These are the activations of a small neural network, seen along a few directions. Each row is one input.
In each table, some parts of the input vary, and every possible input appears once, in random order.
A made-up example of a description, with smaller parts first: line(6) and (point or ring(9) or (values(2) and ring(8))).
Shared parts are said once, and a part with two or three values counts as separate values.
(in the rows, 128 means zero)

Other details of the inputs shift rows strongly along two fixed directions, in all tables alike. That doesn't count.

A family of inputs:
x1: [135 142  76  80  48 122 145 236 174 133 115]
x2: [125 170 126  72 144  67 104 151 183  99  72]
x3: [110  72 156 157  71 199 152 166 133 164 146]
x4: [127 151 160 150 163 121 147  81 107 126 152]
x5: [118 123 171 157 166 132 122  90 112 120 125]
x6: [152 172  75  64 141  57  96 121 174 108  84]
x7: [124 160 141  80 140  75 105 146 203 117  70]
x8: [128 148 160 147 167 116 141  95  90 119 146]
x9: [154 131 117 146 173 121 112  85  74 118 129]
x10: [116  98 163 163 171 138 111  77 130 120 114]
x11: [123 114 143 155 171 129 104  79 111 117 129]
x12: [120  95  76  89  40 146 115 201 217 139 102]
x13: [130  84  88 140  68 189 137 157  83 150 160]
x14: [127 148 170 144 168 117 145 102  90 131 146]
x15: [127 150 170 148 164 122 151  88 107 138 152]
x16: [134 102 102 150  77 179 153 179  84 145 172]
x17: [134  88 130 156 165 142  94  57 117 125 112]
x18: [121 110 115 146  72 173 170 171  93 151 180]
x19: [116 105 106  91  38 148 131 211 218 141  97]
x20: [118 132 177 145 171 127 129 107  92 126 128]
x21: [118 128 152 148 176 122 120  97  93 112 127]
x22: [139 103  84 142  62 182 158 136  99 162 183]
x23: [133 185 106  74 143  55 119 127 202 109  93]
x24: [117 118 157 158 171 128 116  85 113 119 125]
x25: [132 142 133 148 169 118 130  70 107 123 156]
x26: [142 182 121  76 145  61 114 160 176 100  76]
x27: [129 161  98  71 150  64  86 139 183  95  75]
x28: [130  75  93 149  63 193 134 145 102 156 157]
x29: [135 144 172 149 174 121 139 116  84 126 133]
x30: [126 106 101 144  71 174 159 165  91 150 185]
Each input here is: line(5) and line(6).
The inputs of x1 and x23 match in every part but the line(6) part. If x9 is changed in the same way as x1 into x23, which row does it become?
> x22
A walk changes only the line(6) part. It starts at x3 and steps to x7. List the rest of the walk in order.
> x20, x29, x14, x15

A family of inputs:
x31: [117 120 111 123 113 131 126 141 154 122 135]
x32: [132 118 115 123 117 132 125 148 145 127 119]
x33: [133 119 135 153 133 146 132  90 110 136 143]
x34: [131 128 119 119 116 124 127 158 132 130 123]
x35: [140 145 120 112 147 103 110 102 153 119 114]
x36: [131 120 139 154 138 141 141  99 110 136 144]
x37: [136 129 108 116 109 129 123 134 136 139 132]
x38: [128 126 125 123 111 128 133 149 145 127 117]
x39: [129 137 122 119 115 124 127 163 129 127 127]
x40: [132 119 106 115 112 132 117 141 128 126 115]
x41: [133 134 108 111 111 124 137 140 128 133 130]
x42: [128 117 148 145 135 148 129  95 109 142 141]
x43: [130 159 133 116 145  96 127 117 149 116 113]
x44: [132 105 134 154 142 151 118 104 105 127 134]
x45: [137 149 121 111 153  94 116 114 143 124 113]
x46: [121 112 163 149 143 145 132 117 104 133 132]
x47: [129 133 146 153 147 138 141 109  98 127 156]
x48: [118 120 166 149 142 144 131 121 101 129 136]
x49: [132 126 142 151 144 137 142 109 104 131 153]
x50: [127 132 141 143 145 135 132 123  86 119 139]
x51: [134 123 127 141 135 141 130  97  91 132 146]
x52: [112 122 117 128 113 131 131 134 156 124 129]
x53: [133 138 116 116 113 121 137 150 132 137 135]
x54: [119 129 161 148 143 141 142 109 100 137 147]
x55: [125 174 139 102 239  30  67  47 167  77  73]
x56: [106 120 130 119 111 133 128 142 158 131 128]
x57: [131 120 112 120 117 128 122 152 135 132 118]
x58: [130 123 110 115 116 127 127 149 128 126 116]
x59: [132 126 122 122 115 128 130 154 142 125 123]
x60: [130 115 114 124 107 137 118 135 149 128 110]
x61: [129 135 125 122 114 128 130 159 139 121 127]
x62: [125 118 152 147 141 143 139 103 109 143 142]
x63: [122 105 156 151 143 149 127 111 107 135 128]
x64: [124 124 152 157 140 142 135 116 102 123 138]
x65: [112 112 127 146 137 140 122 101  98 118 151]
x66: [135 130 114 120 113 128 136 140 146 134 134]
x67: [132 116 108 120 113 132 112 143 135 132 116]
x68: [125 113 128 117 109 140 115 140 148 134 109]
x69: [128 148 114 110 110 123 140 150 122 127 136]
x70: [125 132 134 114 110 126 141 145 145 141 127]
x71: [130 131 116 114 115 124 132 155 125 124 121]
x72: [129 121 118 122 113 128 126 143 152 127 109]
x73: [131 136 122 121 108 124 143 141 146 134 130]
x74: [135 157 123 105 150  93 126 118 132 116 114]
x75: [129 144 119 119 115 123 137 150 126 133 139]
Describe the family of inputs behind these rows.
> line(5) and (point or (values(2) and line(4)))
The inputs of x34 and x71 match in every part but the line(5) part. If x55 is changed in the same way as x34 into x71, which row does it become?
> x65
The inputs of x60 and x67 match in every part but the line(5) part. If x33 is changed in the same way as x60 into x67, which row does it become?
> x37
Which other rows does x44 become when the line(4) part takes its other values? List them by row number.
> x32, x59, x61
Which other rows does x70 become when the line(4) part takes its other values? List them by row number.
> x42, x54, x62

A family of inputs:
x76: [142 110  87 119  65 161 145 152 148 159 144]
x77: [150 145 155 150 231  90 103   5 111 118 120]
x78: [109  61  87 141  32 205 132 215 134 152 156]
x79: [131 123 183 187 214 132 133  86  41 116 152]
x80: [113 105 186 174 147 165 146  89  86 147 152]
x81: [152 145 142 138 225  82  84  31 110 100  87]
x82: [155 172  91  61 155  47  84 106 209 102  52]
x83: [124 157 103  70 160  50  69 120 228  82  45]
x84: [136 165 116  87 113  89 132 184 174 112  96]
x85: [127 120 180 195 159 163 164  97  52 132 176]
x86: [123 116  81 118  20 181 177 207 107 159 189]
x87: [108  79 158 198 153 179 135  65  82 132 170]
x88: [106  73  91 137  16 199 159 193 161 162 171]
x89: [120 147 160 138 245  65  70  21 148  76  76]
x90: [128 135 107 110  38 152 173 222 160 149 149]
x91: [139  56 126 198 106 216 141 121  27 163 184]
x92: [127 180 138  56 156  45  93 129 224 103  42]
x93: [138 198  93  53 164  32  94 132 174  87  72]
x94: [133 168 156 143 235  76 107  36  68  92 126]
x95: [133 161 112  92  77 108 154 196 187 134 124]
x96: [125 128  71  96  44 149 151 217 119 142 152]
x97: [129 172 137  56 163  47  83 138 212  97  35]
x98: [129 121 168 179 161 154 151 116  58 125 159]
x99: [111 104  96 113  65 145 137 162 194 144 139]
x100: [111 104 193 185 154 171 154  76  80 160 171]
x101: [148 127 136 149 185 118 106  54  99 118 113]
x102: [145 117 129 151 153 139 125  71 103 135 136]
x103: [131 165 136  55 171  45  75 146 205  98  37]
x104: [111 100  95 115  65 151 128 168 179 131 124]
x105: [126 137  91 111  69 145 155 175 113 138 159]
x106: [144  82 141 190 157 176 122  77  39 140 158]
x107: [129 118 167 178 165 153 148 121  55 126 158]
x108: [119 121  93  92 112 105  88 163 196 107  82]
x109: [144  98  70 108  37 166 133 196 144 153 127]
x110: [105  49 143 210 104 227 142 118  55 145 187]
x111: [139 206  96  51 157  30 104 122 193  97  86]
x112: [119 105 200 179 200 150 117  68  57 125 131]
x113: [129 151  88  95  68 127 157 173 149 151 169]
x114: [135 176 191 159 241  75 127  40 110 108 130]
x115: [126 128 150 176 152 157 158  75  44 142 203]
x116: [113 107 186 174 147 163 148  86  90 152 157]
x117: [130 147  82  85  99 106 125 185 128 124 126]
x118: [116 106 117 101  36 166 147 215 161 154 119]
x119: [129 130 105 111  42 154 168 226 151 143 142]
x120: [122 146 129  78 101 101 117 168 194 125  77]
Describe the family of inputs behind these rows.
> ring(5) and line(9)
The inputs of x87 and x83 match in every part but the line(9) part. If x80 is changed in the same way as x87 into x83, which row does it become?
> x118
The inputs of x100 and x116 match in every part but the line(9) part. If x114 is changed in the same way as x100 into x116, which row does it become?
> x95
Which other rows does x104 become when the ring(5) part takes its other values? List them by row number.
> x82, x85, x86, x92
A walk changes only the line(9) part. It starts at x91 and steps to x106. List the rest of the walk in order.
> x109, x81, x101, x82, x102, x76, x77
A walk changes only the ring(5) part. It starts at x101 and steps to x89. List the rest of the walk in order.
> x120, x119, x105
